A small network was shown many inputs. Here are its activations along a few directions, one row for each input.
In each table, some parts of the input vary, and every possible input appears once, in random order.
A made-up example of a description, with smaller parts first: one of 6 places along a line, together with either a single point or one of 9 places along a line or (one of 2 separate values, together with one of 8 places around a ring).
Shared parts are said once, and a part with two or three values counts as separate values.

Other details of the inputs vary at random and push rows far along two fixed directions, the same in every table; ignore that.

A family of inputs:
R1: [29, -3, 38, 11, -50, 9, -48, -42, -31, -20, -42, 82]
R2: [9, 41, -9, 0, 25, -39, -1, 41, -4, -71, 54, -40]
R3: [-5, 6, 18, -9, -30, 5, -6, 11, 17, -39, 22, -44]
R4: [27, 45, -22, 5, 43, -25, -6, 44, 15, -55, 35, -44]
R5: [-11, -22, 9, -13, -21, -19, 10, -11, -16, 16, 27, 10]
R6: [31, 48, -26, 2, 45, -30, -13, 39, 22, -49, 40, -41]
R7: [8, 7, -6, -5, 32, -10, -1, 58, -25, -36, -9, -27]
R8: [15, 4, 15, -1, -18, 49, -29, -34, 18, 16, -56, 50]
R9: [4, 28, 8, -21, -2, -24, -15, 22, 12, -76, 60, -35]
R10: [-26, 12, 19, -27, 5, -13, -4, 46, -13, -93, 41, -46]
R11: [37, -33, 26, -25, -54, 38, -42, 30, -19, 19, -68, 9]
R12: [-64, -5, -30, 26, 65, 29, 59, -60, 25, 69, -13, 30]
R13: [-23, -18, -41, 8, 36, 0, 43, -28, 29, 94, 12, -5]
R14: [33, 25, -16, 9, 26, -22, -5, 36, -4, -22, 10, -25]
R15: [44, -18, 4, 4, -11, -15, -21, 35, -41, 18, -47, 18]
R16: [68, -12, 9, -21, -55, 21, -55, 0, 17, 40, -40, 19]
R17: [-72, -49, 1, -7, -1, -19, 55, -26, -23, 44, 30, 4]
R18: [-40, 6, -25, 50, 42, 30, 43, -65, 22, 48, -24, 27]
R19: [1, 28, -10, -5, 36, 15, -2, 62, 13, -63, 0, -72]
R20: [-75, -38, -21, 9, 33, -35, 74, -13, -30, 55, 32, 3]
R21: [-43, -27, -24, 5, 3, 21, 50, -34, 29, 82, 11, -21]
R22: [86, -31, 17, 6, -45, -16, -44, 27, -55, 53, -77, 54]
R23: [0, 30, 9, -16, -12, 6, -12, 18, 33, -69, 48, -63]
R24: [25, -43, 42, -37, -68, 23, -43, 21, -32, 3, -47, 20]
R25: [-75, -13, 0, 26, 4, 30, 43, -91, 22, 34, 7, 32]
R26: [-55, -32, -31, 1, 12, 20, 60, -44, 36, 94, 21, -15]
R27: [-1, -12, -11, -5, 9, -37, 14, 3, -22, 26, 25, 21]
R28: [9, 51, -10, 45, 42, 2, -6, -13, 5, -55, -11, 14]
R29: [4, 67, -10, 17, 66, -2, -11, 15, 17, -87, 8, -3]
R30: [85, -31, 17, 5, -55, 12, -46, 20, -29, 63, -89, 36]
R31: [-60, -37, -21, 17, 24, -39, 72, -20, -29, 72, 30, 13]
R32: [-14, -2, 20, -17, -26, 9, -8, 15, 9, -44, 15, -43]
R33: [31, -5, 42, -18, -50, 36, -57, -33, -4, -11, -52, 69]
R34: [9, 13, 5, -25, -19, 2, -22, -1, 35, -29, 40, -30]
R35: [17, 43, -15, -9, 28, -45, -13, 34, 8, -65, 62, -29]
R36: [17, 7, 15, 1, 3, -10, -25, -14, -33, -9, -29, 80]
R37: [-6, 65, 0, 34, 35, -15, -9, -5, 3, -104, 26, 4]
R38: [33, -36, 25, -22, -32, -19, -33, 43, -71, 7, -44, 45]
R39: [10, 35, -12, 8, 28, 7, -3, 50, 23, -59, 4, -75]
R40: [-42, -20, -40, 19, 42, 5, 67, -24, 21, 88, 14, -24]
R41: [-9, -14, -3, 5, -21, 20, 17, -4, 20, 35, -11, -27]
R42: [-24, 49, 18, -8, 24, -1, -15, -9, 15, -106, 37, 2]
R43: [67, -44, 35, -32, -91, 15, -62, -10, -19, 47, -48, 54]
R44: [-78, -40, -7, 4, 6, -25, 71, -35, -12, 53, 46, -3]
R45: [47, -26, 23, -13, -63, 30, -42, 18, -9, 22, -64, 5]
R46: [27, -25, 15, -27, -39, -23, -28, -11, -16, 25, 10, 39]
R47: [-4, 47, 2, 30, 2, 45, -15, -32, 44, -53, -15, -9]
R48: [-44, -21, -43, 14, 46, 5, 65, -28, 27, 91, 19, -17]
Each input here is: one of 6 places around a ring, together with either one of 2 separate values or one of 6 places along a line.
Changing only the place on the ring of 6 turns R32 into R20. The same change can be made to R34. Which row results?
Answer: R35
Changing only the place on the ring of 6 turns R12 into R33. The same change can be made to R19. Which row results?
Answer: R24
A walk changes only the place on the ring of 6. It starts at R30 and steps to R22. List the rest of the walk in order.
Answer: R31, R44, R3, R41
Which other rows does R4 become when the place on the ring of 6 takes its other values? List them by row number.
Answer: R9, R26, R27, R43, R48

A family of inputs:
R49: [66, 7, 29, -7, -46, 5, -65, 7, -18, -27, -43, 43]
R50: [-18, 34, -2, 6, 27, 8, 2, 15, 19, -62, 25, -39]
R51: [75, 26, 28, -11, -46, 20, -75, 28, 0, -68, -36, 2]
R52: [-1, -30, 5, -3, -11, 5, 0, -16, -26, 49, -38, 50]
R53: [-43, -10, -20, 7, 32, 8, 44, -16, 12, 30, 11, -9]
R54: [-18, -47, -2, -5, -20, -17, 26, -16, -30, 78, -8, 38]
R55: [8, 1, 14, -3, -18, 17, -18, -8, -4, -7, -17, 15]
R56: [5, -25, 6, 9, -12, 0, 0, -14, -28, 43, -39, 40]
R57: [-4, -33, -12, 16, 3, -7, 24, -34, -23, 85, -23, 49]
R58: [70, 10, 17, -21, -31, -7, -56, 51, -2, -37, -14, -25]
R59: [81, 12, 22, -23, -54, -4, -68, 58, -9, -36, -28, -13]
R60: [11, 49, -10, 2, 32, -8, -11, 27, 19, -69, 30, -28]
R61: [-15, 17, -2, -11, 22, -19, 5, 27, 6, -58, 41, -49]
R62: [-41, -3, -20, 5, 19, 11, 35, -30, 27, 34, 18, -13]
R63: [30, -1, 20, -7, -35, 11, -40, -5, -14, -15, -33, 33]
R64: [-1, 21, 6, 2, 0, 15, -7, -4, 26, -41, 12, -24]
R65: [-33, -20, -5, -7, 16, -10, 31, 2, -5, 17, 25, -22]
R66: [-45, -4, -17, -1, 17, -7, 44, 9, 14, 4, 43, -46]
R67: [50, 9, 17, -5, -19, -3, -43, 19, -18, -22, -35, 32]
R68: [-26, -22, -11, -5, 14, -7, 30, 2, 3, 22, 26, -28]
R69: [1, 39, -15, 13, 31, 0, 5, 24, 29, -45, 19, -54]
R70: [-14, -22, -6, 6, -1, 14, 13, -21, -1, 41, -15, 15]
R71: [1, 43, -2, 8, 25, -7, -12, 19, 18, -78, 27, -30]
R72: [44, -24, 18, -16, -31, -19, -32, 16, -32, 14, -24, 28]
R73: [-2, 36, 12, -1, 3, 6, -17, 3, 20, -72, 17, -21]
R74: [16, -17, -2, 1, -16, 12, -12, -9, 0, 42, -29, 20]
R75: [-12, 28, -16, 2, 32, 5, 12, 16, 29, -24, 19, -38]
R76: [-6, 42, -14, 9, 33, -6, -1, 9, 23, -57, 39, -30]
R77: [-40, 16, -20, 22, 46, -14, 42, -8, 10, -10, 30, -22]
R78: [19, -9, 9, 2, -21, 4, -15, -28, -4, 28, -16, 43]
R79: [-55, 10, -16, 11, 37, 0, 34, -14, 15, -16, 31, -20]
R80: [-24, 25, -6, 1, 33, 5, 16, 12, 13, -39, 18, -29]
R81: [0, -22, 17, -1, -25, 17, -4, -29, -8, 35, -28, 37]
R82: [66, 7, 34, -6, -48, 5, -63, 2, -13, -28, -41, 44]
R83: [-8, -18, -1, 2, -13, 14, 10, -32, 14, 51, -13, 18]
R84: [-18, -37, 2, -8, -18, -4, 21, -2, -22, 52, -5, 12]
R85: [5, 32, -4, 2, 10, -1, -10, -4, 16, -39, 23, -8]
R86: [-46, -7, -14, 18, 33, 3, 46, -17, -1, 27, 8, -10]
R87: [5, -32, 10, -13, -34, -11, -5, 7, -30, 34, -17, 25]
R88: [-5, -55, -7, -7, -10, -18, 23, -26, -30, 98, -7, 42]
R89: [-39, -10, -21, 19, 30, 4, 46, -17, 8, 31, 9, -17]
R90: [-38, -13, -21, 0, 15, -20, 43, -7, -2, 36, 40, -10]
Changing only one part turns R58 into R72. The same change can be made to R59. Which row results?
Answer: R54
What do these inputs look like to the network?
Answer: one of 6 places along a line, together with either one of 2 separate values or one of 5 places along a line
Which other rows does R87 become when the choice among 2 separate values takes its other values? List them by row number.
Answer: R61
Which other rows does R84 become when the choice among 2 separate values takes its other values? List them by row number.
Answer: R65

A family of inputs:
R91: [-40, -51, -1, -2, -11, 27, 34, -49, 3, 97, -22, 27]
R92: [-60, -10, -19, 2, 19, 12, 43, -33, 24, 29, 27, -14]
R93: [29, -46, 4, 6, -44, 18, -17, -28, -22, 94, -64, 64]
R94: [-13, 28, 5, -1, 17, -8, -8, 2, 10, -51, 24, -13]
R95: [52, 3, 17, -20, -24, -13, -40, 64, -24, -34, -28, -12]
R96: [71, -11, 22, 3, -36, 0, -54, 6, -48, 5, -65, 69]
R97: [-8, 0, 7, -8, -12, -19, 5, 23, -4, -37, 37, -42]
R98: [-52, -5, -13, 2, 18, 0, 44, -33, 14, 28, 30, 1]
R99: [-27, -24, -27, -7, 28, -19, 44, 2, 5, 49, 38, -20]
R100: [-3, 32, -6, 15, 31, -12, 2, 8, 13, -48, 18, -18]
R101: [-11, 25, 4, 0, 21, -6, -3, 4, -3, -58, 23, -3]
R102: [3, 36, -8, 10, 18, -4, 4, 9, 20, -40, 20, -25]
R103: [59, 22, 16, 0, -26, 26, -53, 25, 9, -35, -38, -15]
What do these inputs look like to the network?
Answer: either one of 3 separate values or (one of 2 separate values, together with one of 5 places along a line)
Which of the alternatives is R98?
Answer: one of 2 separate values, together with one of 5 places along a line
Which other rows does R91 become when the choice among 2 separate values takes its other values? List them by row number.
Answer: R103

A family of inputs:
R104: [43, 2, 30, -12, -38, -5, -53, 6, -34, -30, -33, 55]
R105: [106, 18, 21, -5, -44, 26, -83, 30, 4, -18, -70, 15]
R106: [33, -43, 1, -34, -42, -15, -7, 58, -16, 45, 0, -45]
R107: [-20, 20, -6, 17, 32, -18, 15, -4, -10, -27, 17, 9]
R108: [-81, -43, -19, 9, 19, 28, 69, -56, 22, 92, 3, -4]
R109: [48, 69, 9, 0, -1, 22, -52, 50, 43, -118, 0, -69]
R110: [22, -35, 5, 12, -15, -12, -10, -27, -49, 67, -48, 87]
R111: [43, -12, 4, 11, -4, -15, -22, -8, -39, 40, -46, 76]
R112: [-4, -37, -12, 10, -12, 26, 17, -37, 5, 94, -41, 30]
R113: [-77, 28, -13, 11, 49, -18, 50, -32, 23, -50, 77, -23]
R114: [-72, 33, -15, 14, 66, -18, 48, -5, 14, -65, 65, -37]
R115: [-60, -23, -11, 2, -3, 27, 44, -59, 36, 62, 19, -4]
R116: [24, -7, 2, -28, -6, -58, -6, 76, -41, -34, 40, -40]
R117: [-6, 30, 5, -8, -3, 29, -11, 9, 41, -57, 17, -50]
What do these inputs look like to the network?
Answer: one of 2 separate values, together with either a single point or one of 6 places along a line
Changing only the choice among 2 separate values turns R111 into R105. The same change can be made to R104. Which row results?
Answer: R117
Which other rows does R113 become when the choice among 2 separate values takes its other values? List them by row number.
Answer: R115
